A small network was trained on invented records. Each row is its activation on one of them, seen along a few directions.
Here are examples, each followed by its value of one field, Zaze.
Other fields move the rows too, some of them a lot.
In the rows, 500 means zero.
Random noise pushes rows far along 2 fixed directions. That doesn't count. These rows show it; they differ only by the noise:
[446 396 478 519 406 325 629 598 647 573 466 538 433 411 362 559 472 572
 827]
[584 365 565 415 415 394 727 646 570 592 468 541 494 481 407 540 286 568
 765]
[204 489 387 669 401 362 443 399 712 472 445 508 426 414 350 540 790 494
 681]
[199 474 355 688 396 288 446 449 746 502 453 518 378 354 318 564 800 533
 798]

[289 420 446 607 487 358 424 553 597 488 533 568 359 295 399 544 732 507
 682] | j7
[676 432 692 435 564 669 551 445 372 535 478 493 576 620 541 445 411 436
 336] | j1
[647 592 524 326 530 559 669 454 292 555 507 471 567 554 556 478 260 551
 412] | j5
[516 386 549 448 515 542 492 617 459 500 439 498 504 566 460 472 439 467
 584] | j12
[673 507 365 400 528 527 725 579 369 489 379 458 591 479 656 521 271 568
 470] | j7
[452 380 606 505 488 527 427 569 532 565 424 533 516 546 455 465 502 459
 561] | j11
[639 430 871 373 391 496 599 815 637 579 470 571 548 419 433 450 399 584
 680] | j4
[557 493 644 272 500 829 440 471 428 367 478 406 552 641 597 517 414 328
 326] | j12
[439 488 474 553 498 510 502 457 375 477 511 476 527 512 506 585 524 560
 456] | j8
[774 425 462 334 519 397 799 623 412 611 585 499 503 527 425 534 223 578
 622] | j3
[331 431 515 591 451 565 401 462 540 417 456 544 511 531 485 445 650 405
 410] | j7
[644 457 519 340 519 484 706 625 399 634 568 557 478 578 417 575 278 582
 636] | j11
[549 496 414 465 502 614 629 383 450 417 351 417 673 592 651 527 405 503
 254] | j2
[552 457 565 424 553 600 509 518 344 473 501 481 540 640 531 490 463 426
 402] | j12
[279 500 690 520 389 837 316 347 779 481 554 467 492 527 449 405 603 304
 444] | j13
[471 442 509 561 563 601 448 398 486 480 533 497 484 559 412 528 639 504
 396] | j1
[400 433 501 549 501 470 490 422 530 419 538 487 468 479 433 586 581 529
 462] | j2
[505 552 809 447 505 679 460 451 533 433 417 634 623 666 523 497 337 346
 172] | j4
[509 473 367 564 513 231 548 634 472 550 529 491 308 241 406 659 460 733
 924] | j8
[515 334 740 400 493 587 482 573 522 558 506 571 551 546 510 377 489 333
 379] | j9
[178 461 433 718 494 332 257 456 710 557 495 561 321 212 348 481 953 507
 687] | j10
[464 484 551 443 560 538 452 462 411 541 503 436 525 484 510 478 477 501
 429] | j6
[318 582 331 623 432 330 321 412 484 510 547 447 428 410 509 497 678 537
 494] | j5
[461 527 177 499 559 334 554 566 471 639 503 435 476 407 497 665 528 698
 612] | j6
[365 363 644 533 427 435 458 614 640 546 530 652 375 403 398 518 563 516
 621] | j4
[550 660 169 554 498 409 535 429 327 535 438 366 556 489 666 585 503 626
 435] | j5
[481 488 636 423 479 579 543 470 528 545 465 545 535 566 493 365 517 345
 431] | j9
[584 358 467 515 480 351 532 615 561 539 452 467 470 382 434 453 454 518
 702] | j3
[471 647 121 550 553 404 496 446 417 492 473 462 444 492 540 650 609 640
 479] | j11
[625 377 675 347 559 540 585 579 478 562 547 482 487 551 472 486 269 556
 476] | j13
[366 598 382 575 520 497 475 243 494 437 495 406 534 487 466 463 780 398
 361] | j3
[557 479 385 529 408 295 684 548 526 546 563 492 414 489 405 621 409 613
 754] | j2
[303 475 478 681 512 616 292 307 626 404 439 511 479 584 389 441 813 426
 336] | j1
[730 315 689 289 488 524 632 737 477 565 529 596 491 555 470 420 178 467
 538] | j9
[479 513 399 536 445 381 544 572 592 593 480 590 368 403 354 474 497 605
 740] | j10
[492 562 562 373 559 745 441 319 306 413 514 430 637 686 561 448 399 444
  54] | j6
[632 518 256 490 518 321 623 585 512 596 507 417 433 495 538 610 368 696
 619] | j13
[456 671 374 587 417 509 442 451 400 373 530 420 652 612 575 551 650 562
 397] | j8
[668 551 324 406 566 478 657 549 396 577 463 506 507 387 577 539 367 650
 464] | j10

Which value of Zaze does each new row have?
[762 639 212 419 547 555 696 349 223 421 500 336 683 643 722 542 346 524
 115] | j3
[413 426 519 619 572 468 403 432 568 549 496 482 408 380 385 534 754 511
 629] | j1
[554 497 449 483 550 420 485 582 433 475 473 468 388 456 459 525 473 530
 710] | j12
[498 601 373 566 467 366 453 612 616 386 487 411 492 375 414 434 701 588
 620] | j3
[400 323 707 437 434 650 337 571 725 514 465 556 475 542 482 432 638 299
 446] | j9
[443 519 536 499 480 443 404 424 530 499 544 408 434 465 523 437 523 499
 439] | j13
[669 514 283 387 531 485 651 610 412 541 406 497 531 553 544 592 265 651
 523] | j11
[689 419 511 480 551 547 530 502 497 528 513 616 633 552 479 444 380 629
 609] | j1
[353 501 670 498 578 672 353 268 513 418 473 398 555 545 540 399 661 369
 213] | j13
[383 463 519 547 499 565 364 454 533 457 431 512 493 550 446 457 594 455
 458] | j11
[359 459 602 601 421 393 419 607 774 631 426 644 276 358 505 557 709 530
 787] | j4
[488 406 439 620 527 368 444 558 568 589 528 536 353 399 358 555 665 582
 750] | j1
[281 451 431 635 440 261 315 502 682 586 566 453 341 368 412 496 733 543
 670] | j13
